Each row below holds a small network's activations on one record, seen along a few directions.
Each row is followed by the record's values for the fields L, P, U, E, G.
Other fields move the rows too, some of them a lot.
In the rows, 500 means zero.
Strong random noise was added to every row along 3 fixed directions; ignore it. To show where, here is one row again and again, with new noise each time:
[583, 509, 485, 460, 528, 497, 410, 570, 543, 524, 497, 591, 571, 431, 594, 515, 485, 481, 418, 350, 564, 473]
[500, 525, 476, 399, 659, 465, 446, 525, 462, 523, 468, 449, 560, 431, 420, 521, 377, 559, 501, 402, 537, 477]
[546, 584, 412, 248, 627, 480, 453, 360, 620, 532, 432, 458, 477, 509, 410, 504, 403, 508, 409, 457, 445, 513]
[467, 484, 531, 532, 674, 462, 428, 657, 344, 524, 487, 468, 626, 366, 440, 537, 339, 602, 562, 350, 600, 457]
[541, 565, 456, 360, 602, 501, 412, 446, 572, 547, 432, 535, 518, 462, 469, 517, 361, 529, 417, 401, 469, 516]

[612, 353, 545, 540, 399, 525, 486, 550, 522, 412, 480, 556, 601, 425, 717, 434, 667, 442, 493, 431, 555, 501] | L is l4, P is p3, U is u1, E is e3, G is g2
[493, 264, 597, 635, 580, 435, 553, 622, 244, 437, 516, 399, 684, 390, 524, 449, 558, 560, 705, 512, 597, 439] | L is l4, P is p3, U is u1, E is e4, G is g2
[499, 554, 443, 574, 252, 446, 594, 722, 520, 523, 579, 651, 362, 583, 636, 429, 688, 350, 579, 523, 500, 484] | L is l4, P is p2, U is u2, E is e4, G is g2
[442, 536, 483, 521, 459, 492, 563, 560, 493, 499, 600, 461, 456, 547, 458, 513, 529, 457, 563, 474, 500, 484] | L is l3, P is p2, U is u3, E is e2, G is g2
[418, 532, 513, 553, 518, 531, 520, 374, 550, 513, 400, 523, 415, 547, 432, 506, 368, 615, 492, 620, 307, 579] | L is l5, P is p2, U is u3, E is e2, G is g2
[483, 471, 580, 671, 449, 456, 498, 628, 451, 508, 515, 599, 467, 475, 525, 448, 553, 512, 509, 492, 551, 518] | L is l5, P is p2, U is u2, E is e4, G is g1
[473, 531, 536, 554, 480, 563, 451, 438, 544, 531, 425, 622, 443, 539, 532, 548, 325, 558, 431, 494, 353, 622] | L is l1, P is p1, U is u3, E is e2, G is g2
[504, 519, 539, 585, 422, 522, 462, 455, 591, 485, 512, 635, 491, 556, 572, 503, 522, 448, 412, 448, 484, 512] | L is l6, P is p2, U is u3, E is e1, G is g1
[487, 496, 491, 597, 382, 448, 561, 783, 402, 530, 506, 626, 481, 505, 641, 494, 519, 438, 678, 402, 525, 521] | L is l6, P is p3, U is u2, E is e4, G is g2
[540, 439, 502, 377, 531, 461, 565, 359, 602, 458, 490, 404, 463, 587, 505, 529, 613, 461, 539, 622, 432, 533] | L is l2, P is p2, U is u3, E is e2, G is g2
[467, 599, 476, 490, 565, 506, 503, 426, 502, 560, 421, 524, 449, 527, 346, 458, 358, 558, 540, 495, 397, 536] | L is l6, P is p2, U is u2, E is e4, G is g1
[477, 479, 465, 325, 434, 454, 680, 557, 519, 490, 457, 394, 479, 537, 463, 477, 672, 413, 693, 469, 530, 556] | L is l6, P is p2, U is u1, E is e2, G is g2
[363, 647, 496, 527, 643, 522, 422, 577, 356, 521, 432, 454, 590, 392, 351, 596, 207, 599, 372, 330, 574, 463] | L is l4, P is p3, U is u4, E is e2, G is g1
[484, 575, 413, 297, 430, 490, 459, 709, 496, 575, 559, 461, 580, 455, 511, 605, 547, 329, 422, 227, 647, 470] | L is l3, P is p2, U is u1, E is e2, G is g2
[594, 472, 587, 766, 362, 589, 429, 399, 593, 464, 558, 767, 484, 470, 733, 459, 575, 523, 331, 570, 426, 533] | L is l1, P is p1, U is u3, E is e4, G is g1
[451, 580, 522, 494, 566, 510, 456, 235, 572, 513, 396, 525, 409, 573, 425, 481, 286, 587, 455, 595, 312, 562] | L is l6, P is p2, U is u3, E is e4, G is g1
[533, 556, 551, 718, 401, 581, 377, 417, 589, 524, 448, 775, 479, 480, 697, 493, 339, 555, 335, 417, 374, 558] | L is l6, P is p3, U is u3, E is e4, G is g1
[588, 484, 370, 204, 422, 472, 558, 485, 627, 493, 580, 345, 532, 567, 552, 556, 753, 374, 406, 426, 552, 475] | L is l2, P is p3, U is u1, E is e2, G is g2
[516, 429, 543, 412, 463, 647, 455, 341, 681, 534, 364, 670, 463, 498, 589, 466, 441, 511, 450, 483, 349, 664] | L is l1, P is p1, U is u1, E is e1, G is g2
[496, 486, 470, 347, 627, 466, 573, 381, 479, 436, 542, 242, 472, 562, 359, 495, 562, 472, 606, 661, 503, 471] | L is l2, P is p2, U is u3, E is e3, G is g2
[607, 528, 523, 564, 426, 528, 448, 450, 530, 541, 514, 636, 462, 520, 621, 487, 514, 497, 323, 463, 516, 507] | L is l1, P is p1, U is u2, E is e4, G is g1
[423, 590, 470, 564, 398, 484, 533, 624, 487, 582, 413, 646, 371, 548, 511, 471, 364, 512, 612, 519, 362, 573] | L is l4, P is p2, U is u2, E is e4, G is g2
[535, 598, 461, 446, 519, 531, 422, 415, 595, 535, 492, 603, 427, 486, 451, 466, 417, 538, 348, 514, 427, 532] | L is l1, P is p1, U is u2, E is e4, G is g1
[434, 443, 549, 605, 709, 411, 489, 717, 258, 498, 560, 347, 666, 338, 376, 522, 440, 627, 647, 402, 668, 388] | L is l3, P is p2, U is u2, E is e4, G is g1
[459, 490, 469, 338, 687, 451, 557, 356, 502, 471, 463, 208, 453, 536, 322, 509, 421, 571, 608, 626, 446, 538] | L is l2, P is p2, U is u3, E is e3, G is g2
[510, 625, 425, 258, 497, 502, 526, 398, 648, 603, 371, 512, 324, 627, 436, 525, 361, 460, 537, 549, 316, 635] | L is l2, P is p2, U is u2, E is e4, G is g2
[461, 578, 394, 307, 472, 455, 564, 243, 653, 457, 507, 417, 328, 669, 362, 446, 580, 408, 458, 730, 329, 502] | L is l4, P is p2, U is u3, E is e2, G is g2
[492, 357, 625, 689, 585, 471, 515, 647, 362, 433, 556, 456, 684, 427, 566, 561, 579, 536, 602, 397, 669, 440] | L is l3, P is p2, U is u3, E is e1, G is g1
[619, 470, 506, 449, 547, 491, 512, 520, 519, 507, 501, 454, 549, 526, 522, 510, 618, 454, 486, 445, 593, 476] | L is l2, P is p2, U is u2, E is e4, G is g1
[502, 578, 488, 316, 636, 479, 523, 387, 475, 461, 592, 275, 524, 494, 403, 506, 554, 445, 407, 588, 612, 388] | L is l2, P is p2, U is u4, E is e3, G is g1
[472, 485, 476, 468, 457, 399, 651, 723, 395, 498, 629, 388, 427, 544, 473, 484, 700, 402, 718, 548, 604, 462] | L is l2, P is p2, U is u2, E is e4, G is g2
[590, 483, 535, 538, 474, 461, 534, 511, 515, 474, 625, 466, 465, 524, 518, 426, 683, 471, 483, 553, 570, 432] | L is l2, P is p2, U is u2, E is e4, G is g1
[515, 532, 527, 549, 516, 595, 465, 252, 653, 486, 449, 633, 460, 523, 489, 504, 429, 577, 334, 582, 334, 599] | L is l1, P is p1, U is u3, E is e1, G is g1
[453, 443, 530, 576, 564, 457, 532, 600, 347, 441, 524, 378, 562, 493, 482, 494, 491, 500, 684, 530, 562, 443] | L is l6, P is p2, U is u3, E is e3, G is g2
[391, 598, 437, 526, 397, 481, 569, 523, 515, 493, 581, 488, 358, 623, 406, 463, 501, 454, 482, 556, 444, 476] | L is l4, P is p2, U is u3, E is e2, G is g2
[591, 391, 494, 449, 547, 470, 590, 438, 523, 398, 540, 348, 533, 508, 576, 482, 683, 481, 590, 614, 522, 499] | L is l2, P is p3, U is u3, E is e3, G is g2
[409, 487, 593, 562, 681, 442, 550, 544, 281, 457, 624, 293, 649, 362, 390, 547, 539, 581, 520, 547, 663, 362] | L is l2, P is p2, U is u4, E is e2, G is g1
[589, 410, 567, 572, 468, 522, 484, 397, 625, 437, 553, 568, 550, 497, 608, 516, 697, 451, 421, 550, 527, 494] | L is l2, P is p2, U is u3, E is e1, G is g1
[552, 465, 452, 444, 538, 373, 561, 630, 396, 411, 727, 307, 511, 520, 444, 448, 794, 402, 447, 515, 738, 339] | L is l1, P is p1, U is u2, E is e4, G is g1
[585, 577, 421, 364, 344, 503, 576, 481, 692, 556, 504, 601, 339, 601, 595, 474, 647, 366, 517, 566, 389, 571] | L is l2, P is p2, U is u2, E is e4, G is g2
[522, 591, 490, 389, 554, 586, 448, 266, 677, 521, 465, 500, 460, 578, 415, 551, 401, 511, 313, 497, 417, 546] | L is l2, P is p2, U is u3, E is e1, G is g1
[450, 592, 418, 414, 549, 408, 533, 436, 445, 513, 600, 347, 405, 552, 309, 464, 578, 488, 387, 581, 579, 391] | L is l5, P is p2, U is u2, E is e4, G is g1

Here are new rows. What are their fields?
[547, 476, 482, 506, 559, 502, 554, 494, 505, 448, 531, 483, 467, 517, 444, 437, 600, 522, 536, 573, 519, 500] | L is l1, P is p1, U is u2, E is e4, G is g1
[429, 481, 455, 437, 487, 392, 644, 526, 461, 422, 561, 321, 428, 631, 432, 479, 662, 438, 582, 592, 530, 443] | L is l4, P is p2, U is u3, E is e2, G is g2
[489, 497, 479, 448, 585, 495, 492, 493, 519, 504, 513, 344, 490, 500, 449, 531, 423, 526, 510, 505, 515, 507] | L is l2, P is p2, U is u3, E is e3, G is g2
[492, 432, 476, 593, 459, 438, 556, 718, 383, 415, 729, 357, 502, 488, 543, 476, 695, 417, 508, 497, 711, 401] | L is l1, P is p1, U is u3, E is e3, G is g2
[555, 515, 454, 487, 459, 538, 482, 424, 670, 514, 487, 527, 474, 486, 596, 491, 483, 487, 465, 490, 413, 543] | L is l3, P is p2, U is u3, E is e3, G is g2
[423, 446, 505, 421, 724, 456, 546, 390, 395, 459, 432, 316, 560, 479, 331, 553, 366, 600, 677, 588, 404, 525] | L is l3, P is p3, U is u3, E is e2, G is g2
[434, 538, 522, 501, 609, 540, 471, 185, 619, 489, 376, 511, 435, 538, 333, 497, 346, 630, 408, 686, 288, 579] | L is l5, P is p2, U is u3, E is e1, G is g1
[528, 534, 436, 462, 359, 456, 524, 488, 616, 465, 581, 492, 382, 594, 585, 432, 633, 358, 490, 531, 490, 495] | L is l6, P is p2, U is u3, E is e3, G is g2
[499, 424, 578, 765, 503, 502, 489, 516, 385, 419, 609, 507, 562, 447, 554, 465, 624, 549, 478, 619, 574, 385] | L is l5, P is p2, U is u3, E is e4, G is g1
[480, 477, 549, 498, 669, 539, 488, 321, 529, 483, 384, 490, 575, 478, 433, 556, 328, 628, 510, 480, 392, 581] | L is l3, P is p3, U is u3, E is e1, G is g1
[368, 552, 465, 316, 721, 472, 606, 236, 527, 509, 365, 283, 422, 556, 217, 530, 291, 653, 663, 642, 262, 601] | L is l3, P is p2, U is u3, E is e2, G is g2
[550, 709, 497, 522, 353, 608, 333, 257, 703, 655, 378, 807, 297, 598, 544, 468, 244, 520, 175, 499, 279, 608] | L is l5, P is p2, U is u2, E is e4, G is g1
[601, 467, 500, 612, 306, 553, 489, 635, 576, 472, 607, 659, 503, 548, 751, 530, 662, 383, 349, 406, 570, 493] | L is l1, P is p1, U is u3, E is e2, G is g2
[555, 507, 473, 538, 519, 522, 527, 441, 488, 510, 527, 528, 477, 505, 478, 475, 579, 514, 443, 526, 516, 497] | L is l1, P is p1, U is u2, E is e4, G is g1
[527, 503, 522, 536, 509, 473, 517, 421, 521, 451, 627, 410, 454, 538, 514, 493, 632, 473, 412, 560, 565, 438] | L is l2, P is p2, U is u3, E is e4, G is g1
[606, 428, 496, 401, 386, 490, 497, 465, 583, 509, 473, 553, 580, 567, 675, 453, 674, 403, 563, 526, 525, 527] | L is l6, P is p2, U is u1, E is e4, G is g2
[670, 290, 487, 233, 499, 520, 573, 331, 731, 431, 375, 449, 526, 555, 620, 482, 750, 363, 617, 575, 474, 603] | L is l2, P is p2, U is u1, E is e1, G is g2
[502, 550, 528, 620, 408, 537, 444, 452, 512, 555, 504, 645, 361, 541, 565, 453, 453, 520, 393, 536, 495, 487] | L is l5, P is p2, U is u2, E is e4, G is g1
[485, 376, 618, 702, 503, 489, 513, 715, 360, 475, 553, 497, 610, 443, 615, 573, 551, 531, 619, 420, 608, 484] | L is l2, P is p2, U is u3, E is e2, G is g2
[505, 497, 386, 364, 469, 490, 554, 528, 462, 508, 544, 346, 462, 555, 397, 442, 583, 426, 576, 543, 565, 418] | L is l4, P is p2, U is u1, E is e3, G is g2
[515, 436, 516, 369, 481, 525, 562, 633, 492, 518, 378, 504, 533, 483, 531, 549, 523, 449, 609, 369, 566, 623] | L is l1, P is p1, U is u1, E is e2, G is g2
